Each row below is a small network's average activation on inputs in which a field has the value named, seen along a few directions.
Values that are neighbours, or in one group, have similar rows; names and order tell nothing.
Random noise pushes rows far along 3 fixed directions. That doesn't count. These rows show it; they differ only by the noise:
[ 239 -205  483  362  267   -7  -78  -92  404   28 -201  103 -180  328
   -9  158 -127 -444]
[  39  124  388  -19    4 -186 -367 -278   90  218   65 -156    2  129
   61  217 -178 -140]
[ -35  305  477 -162 -108 -362 -589 -528  -77  286  146 -242   92   10
  132  287 -285   33]
[ 239 -188  484  345  353    6  -63 -354  254  -50 -258  169 -292  195
   74  256 -103 -282]
[ -16  169  262 -124  -30 -141 -346 -258    1  249  135 -216   -1   73
   68  223 -114  -59]


U, 11 values:
u9: [ -43  238   96  -14   38 -158  -87 -609 -122   57  -34  -86 -131   46
  256  216  120   67]
u6: [ -98  277  227  -64 -521 -510 -491  554  295  105  -58 -349  533  240
 -246 -200 -440 -291]
u2: [ 218   41  267  204  352  -40 -159 -603 -582 -425 -405  505 -147 -278
  180  482  111  649]
u1: [ -63 -180   11  -43   30 -141  199 -424  197  112 -147  117 -111  -73
  201   14  -51 -123]
u10: [-269  206  -78 -329 -350 -545  -89  166  -91  152  408   30  541 -159
  101 -334 -302  377]
u7: [ 334  -96  459  591  213   16 -136 -251  308 -281 -424  132 -113  188
   74  222 -141 -467]
u5: [ -15  341   27   -4 -195 -136 -399   26 -304   29  126  -43  653 -195
  -98  -88 -155  543]
u3: [ -86 -196  131  -23   89  192  277 -784  -77 -175 -244  412 -388 -613
  150    5   85  166]
u11: [ 216 -450  390  572  469  185  220 -346 -377 -528 -319  566 -137 -354
  -80 -137 -234  390]
u4: [ 230 -127   13  139  338  -93   77 -422 -131 -417 -362  232 -464 -155
  157  148   88   90]
u8: [-128  224  342  -64 -515 -638 -281  -48  120  -54  133   29  290  216
  -65 -421 -672  -81]
U is arranged as a ring.
Going along U from u3 by way of its neighbour u8, in what order are u9, u1, u10, u5 met?
> u10, u5, u9, u1
Which values are neighbours of u6? Give them in the order they are listed.
> u2, u4

E, 11 values:
e11: [ -66   18  118 -118 -225 -252 -138  -50  -52  147  383  106  154  -68
  -64 -148 -232   36]
e10: [-280   55 -109  -91 -120   -1  132 -109 -454  -40   89   32  187 -290
   73  -83   44  276]
e8: [ -17  221   15 -191 -114  -29 -283  -50  -25  249   68 -376   56   75
   28  189   69  -71]
e3: [ 178  165  258   98   -4  -15 -332  -34  271  114  -31 -153  111  197
  -63  109  -67 -173]
e4: [-201  276  -61 -404 -204   46 -159 -194   23  283  127 -328  -28  -27
    8   77   97  -66]
e9: [-154  135  225 -198 -256 -366 -314   28  176  375  113 -367  189  249
   42  -16 -191 -341]
e7: [ 304 -119  260  405  312   54  -50   43   52 -311 -272  277  -51  199
  -21   80   91 -130]
e2: [-123  450  -70 -397 -103 -348 -211 -884 -212    2  212  -87 -236 -479
  309  175 -219  546]
e6: [   3 -166  476   41  -28 -508 -218 -271  174   49 -111  301  221  -44
   72 -120 -580  211]
e1: [-154  -41 -639  -96 -115  313  331  860 -213  -84  167 -212   67   30
 -268 -285  267   76]
e5: [  37   52  -79   67   21  111  -43 -255 -489 -220 -109  140   59 -322
  141  240  122  392]
E is arranged as a ring.
Going along E from e7 by way of its neighbour e3, in what order are e11, e4, e9, e2 met?
> e4, e9, e2, e11
How many steps from neighbour to neighbour lead from e1 to e6, at the fewest?
> 2
